A small network was shown many inputs. Here are its activations along a few directions, one row for each input.
Each table varies a few parts of the input and shows all the possible inputs, shuffled.
A made-up example of a description, with smaller parts first: one of 2 separate values, together with either a single point or one of 9 places around a ring or (one of 6 places along a line, together with one of 8 places around a ring).
Shared parts are said once, and a part with two or three values counts as separate values.

Other details of the inputs shift rows strongly along two fixed directions, in all tables alike. That doesn't count.

Table:
r1: [ 8 -6  0 10 11 -4  7 14 -8  7  8 -2  8 -7]
r2: [-14  -1   5  -6  -7  -6 -12 -15  13 -12  -4  -4  -9   5]
r3: [ -9   8  -6  -6  -6   1 -12 -15  13 -15  -2   1  -1   9]
r4: [ 8 -3  4 12 11 -1  8 11 -6  8  6  3  9 -8]
r5: [  6  -6   4  13   4   0  11   9 -15   8   6  -4   1 -11]
r6: [ 19   1  -3   3   5   2  13  13 -11  17   3   5  -1  -9]
r7: [ -5  13  -8  -9   0  -8  -8 -11  12 -17   2   1 -10  11]
r8: [-11   0   6   3   6  -7  -6 -23  11 -13  -2   2  -9   8]
r9: [  4   0   7   3  -3   1   3  17  -3  11   2   0   7 -13]
r10: [  5   1   5   4  -3  -1   6  18  -3  12   0  -1   4 -15]
r11: [  2  -2  11   4  -8   5   8  14 -10  14  -2  -2   3 -14]
r12: [ 14   2  -2   8  -5   9  10   5  -8  16  -2   3  -1 -15]
r13: [-15   0   5   1   3  -5  -6 -19   7 -16  -3  -1  -5  11]
r14: [ -9  12  -6  -5  -5   1 -10 -16  15 -13  -6   2  -3   7]
r15: [ -4   7  -3  -9   1  -5  -7 -18  10 -13   0   4 -11  12]
r16: [ -9   2   3   2  10 -10  -2 -22  14  -9  -9   1  -9   8]
r17: [ 10  -1   3  13  10  -2  10  12  -7  10   4   2   6 -10]
r18: [ -9   8  -5  -8  -6  -2  -8 -15   4 -19   3  -1 -12  13]
r19: [14  3  4  5  2 11  7 15 -8 14  7 11  4 -7]
r20: [  6  -5  11   4  -3   3   7  12  -6  17  -1   1   2 -16]
r21: [-13 -99 -42 -76  70 -27 -20  61   4  16 -39 -28  99  97]
r22: [-11   7  -7  -7  -6   1  -5 -17   9 -10 -14  -2  -5  11]
r23: [  1  -3   7   5 -11   2   7  15 -12  10   1  -6  -1 -15]
r24: [  3   0   9   5  -9   3  10  15 -10  14  -4  -3   0 -16]
r25: [ 11  -8   8  13  11   1  11   6  -9  15   4   3   4 -11]
r26: [ 12  -4  -3   8  -8  10   4   5 -12   9   8   0   1 -13]
r27: [  7   2   1   8 -13  14   7   6 -15   8   6   1   1 -13]
r28: [-12   2  -7  -6 -10   4 -10 -17   6 -16  -4  -4  -4  11]
r29: [17  3 -7  0  7  0  9 20 -9 11  6  3  7 -4]
r30: [-12   7   4   3   5  -8  -9 -18  13 -17   2   2  -5   8]
r31: [  3  -3   7   3  -5   2   1  17  -6   9   7   0   7 -13]
r32: [10 -1 -6  5 -6  9  0 12 -9  5 11 -1  7 -9]
r33: [-15  -1   2   2   1  -6  -7 -19   5 -18   0  -4  -7  10]
r34: [-12   4   6  -7  -3  -9  -6 -14  17  -6 -14  -2  -9   4]
r35: [ 12   6  -5   7  -4   7   7  11  -6  11   1   2   5 -12]
r36: [ -4   5  -6  -9  -1  -5  -8 -17   8 -15   3   1 -12  12]
r37: [-19   1   4  -7 -12  -4 -11 -12   9 -16  -5  -7  -7   6]
r38: [ 12   3   0   3  -1   7  11  14 -16  11   6   3   1  -7]
r39: [ 10 -10   3  12  10  -2  10   8 -11  12   6  -2   2 -10]
r40: [-15   2   5   1   5  -6  -3 -19   9 -13  -8  -1  -5  11]
r41: [ -7   5  -7  -6  -5  -1  -8 -20  12 -11  -7  -2  -9   8]
r42: [  7  -1   7  16   3   2  14   6 -13  11   1   0  -1 -14]
r43: [-10  -3   2   2   6  -8  -8 -22  10 -15   1  -1  -8   9]
r44: [  8   5   2   9 -11  14   9   5 -13  11   1   2   0 -14]
r45: [ -9   8  -3 -10  -4  -2  -6 -14   5 -16  -1   2  -9  14]
r46: [-15   4   2  -6  -8  -6 -15  -9  14 -17   0  -4  -5   5]
r47: [ 15  -5  -9  -2   6   2   3  22 -12   6  14   0  11   0]
r48: [ 10   4  -6   6  -6   7   4  10  -7   7   7  -1   3 -12]
r49: [-14   3  10   4   8  -1  -7 -19  17 -11  -6   7  -4  10]
r50: [  9   4   5  11  -7  18   5   8  -6  14   2   9   4 -14]
r51: [ 12   0  -4   1  -2   3  10  15 -17   9   8  -1  -1  -6]
r52: [ -7  11  -5 -10  -1  -5  -2 -13   8 -12  -8   1 -10  14]
r53: [ 12   1   0   8  -5  11   8   4  -8  15   1   4   1 -14]
r54: [ -4  10  -2  -9   2  -5  -5 -19  12 -11  -4   5 -12  11]
r55: [ 17  -4  -5   0   4   0  10  14 -12  13   8   1   0  -6]
r56: [-13   0   4  -8  -5  -9  -8 -13  14  -9  -9  -5 -10   5]
r57: [-11   4   1   3   4  -8 -11 -16  11 -20   5  -1  -6   8]
r58: [ -8   3  -4  -6  -5   2  -9 -21  11 -11  -6   2  -6   9]
r59: [  4  -3   3   2  -4  -1   3  19  -5   9   5  -4   5 -13]
r60: [15  2 -5 -1  7  2  7 19 -9 10  8  5  8 -3]
r61: [ 14  -2  -5  -1   5   3   5  20 -11   8  12   4  10  -2]
r62: [-14   0   8  -7  -6  -6 -10 -16  14 -10  -7  -1  -8   5]
r63: [-17   4  12  -6  -4   1 -12 -11  19  -7 -11   4  -3   7]
r64: [  8   2  -3   8 -12  11   8   7 -14   8   3  -3  -2 -14]
Description of these inputs: one of 4 separate values, together with either a single point or (one of 3 separate values, together with one of 5 places around a ring).
- Changing only the choice among 4 separate values turns r54 into r25. The same change can be made to r6. Which row results? => r16
- Which other rows does r32 become when the choice among 3 separate values takes its other values? List them by row number. => r26, r28
- Which other rows does r18 become when the choice among 3 separate values takes its other values? List them by row number. => r36, r47

Table:
r65: [-14 -19 -13 -19  23  -9 -14 -10  20 -10 -18  -4  18  36]
r66: [ 14  -9   8  10  -1  16  14  22 -16  29  -4   4  15 -18]
r67: [-20   8   8   1   6 -20 -10 -26  16 -28   4  -3 -18  10]
r68: [-15 -16 -14 -25  13  -4 -16  -7  19  -8 -20  -4  21  34]
r69: [ 20  -4   4  13   7   5  15  24 -12  26   5   5   9 -20]
r70: [-15  13   1  -3   1 -12 -13 -22  22 -23  -2   2 -12  10]
r71: [-20 -24   0 -12  25 -18 -11 -17  14 -15 -13  -6   9  32]
r72: [ 13  -8  12   7  -3   7  10  30 -14  25   5   2  12 -22]
r73: [ 15 -10  -1   6 -11  15  13  23 -22  25   1  -4   9 -21]
r74: [ 12  -5   6   7  -5   6   8  34 -18  17  15  -2  13 -20]
r75: [ -1   3 -32 -30   5   3 -16  -9  11 -18  -4   3   9  39]
r76: [-16   4   9  -1  14 -15  -2 -28  20 -11 -17   3 -12  14]
r77: [ 14 -10  14  14   6   2  13  27 -14  24   8   3   9 -21]
r78: [-15 -14 -11 -15  17 -11 -17 -11  17 -19  -8  -5  13  32]
r79: [ -38   92   40   44  -86   13  -14  -91   24  -59   19    8 -103  -58]
r80: [  3  22 -18 -11   9  -9  -5 -26  12 -24   5   6 -19  22]
r81: [-16 -25  -5 -14  31 -15  -6 -16  15  -7 -24  -4  15  37]
r82: [-20 -20  -1 -14  18 -12 -16 -12  19 -13 -14  -5  13  30]
r83: [ 11 -12   6   8 -10  15  15  21 -21  29  -6  -3   9 -21]
r84: [-16 -11 -12 -21   6  -6 -19  -8  17 -17 -11  -5  15  30]
r85: [ 18  -1   3   6  -3  11  12  27 -13  27   2   4  12 -21]
r86: [-18  12   7 -10  -4  -3  -9 -21  24  -9 -21   4  -8  10]
r87: [ 15  -6   0   3 -11   6  11  32 -21  20   7  -6   9 -20]
r88: [ 29   2 -22  -3 -13  19  13  26 -30  17  15   1   6  -9]
r89: [-22 -13  -8 -21   6  -8 -21  -6  16 -21  -7  -9  15  30]
r90: [ 18  -3   2   6  -4   7   9  32 -16  20  10   2  13 -19]
r91: [  3  -4 -30 -22  23  -9  -9 -16   7 -20  -1   1   5  43]
r92: [-20   6  14   2   7 -18  -7 -29  19 -19  -6   1 -19   8]
r93: [ 34   5 -18   7   3  16  13  21 -25  15  21   9   6  -8]
r94: [ 10  -9   4   4 -11   4   9  35 -23  17  12  -9   8 -21]
r95: [ 14 -11  -2   6 -13  11   9  28 -25  18   9  -7  11 -19]
r96: [ 35   8 -17   3   6  11  15  27 -21  17  19  10   5  -9]
r97: [ 19 -12   4  20  12   5  19  14 -21  23   8   2   7 -18]
r98: [ 21  -8   6  16  14  -1  20  19 -17  25   7   3   6 -19]
r99: [-22 -18  -8 -16  17 -13 -20  -9  16 -22  -5  -8  14  33]
r100: [ -4  23 -22 -23 -15   1 -10 -18  11 -23  -3   2 -16  19]
r101: [  -2   91   58   74  -84   33   14  -57   -4  -15   34   24  -94 -102]
r102: [ -2  28 -20 -19  -9   3 -12 -20  16 -23   0   9 -15  18]
r103: [ 13  -9   7   4  -7   9  16  27 -17  31  -8  -2   9 -20]
r104: [-21  12   6  -2  -1 -13 -15 -21  21 -27   2  -1 -14   9]
r105: [ 15 -11  10  18   8  11  17  18 -16  28  -1   5  12 -18]
r106: [-23   5   7 -13 -14  -9 -13 -17  18 -15 -14  -6 -13   8]
r107: [-15 -18 -10 -13  24 -18 -12 -16  12 -20  -7  -7  10  34]
r108: [ 20  -8   5  16  13  -4  17  23 -20  18  15   0   6 -18]
r109: [ 13 -16   8  21   9   0  14  20 -26  12  21  -4   7 -18]
r110: [  9 -16   8   7 -11  11  10  26 -23  23   3  -7  10 -21]
r111: [-17   6  -4 -17 -10  -6 -11 -17  19 -12 -18  -5  -8  12]
r112: [-17  10   9  -2   5  -8  -7 -25  25 -11 -18   5 -12  10]
- What do these inputs look like to the network? => one of 2 separate values, together with one of 4 places along a line, together with either a single point or one of 5 places around a ring
- Changing only the place on the line of 4 turns r98 into r69. The same change can be made to r91. Which row results? => r93
- Which other rows agree with r71 in the place on the line of 4 and the choice among 2 separate values? List them by row number. => r81, r91, r97, r107, r109
- Which other rows agree with r93 in the place on the line of 4 and the choice among 2 separate values? List them by row number. => r65, r78, r82, r99, r105
- A walk changes only the place on the line of 4. It starts at r106 and steps to r72. List the rest of the walk in order. => r77, r92
- A walk changes only the place on the line of 4. It starts at r103 and steps to r86. List the rest of the walk in order. => r112, r76
- Which other rows does r66 become when the place on the ring of 5 takes its other values? List them by row number. => r68, r84, r89, r101
- A walk changes only the place on the ring of 5. It starts at r110 and steps to r79. List the rest of the walk in order. => r95, r73, r83
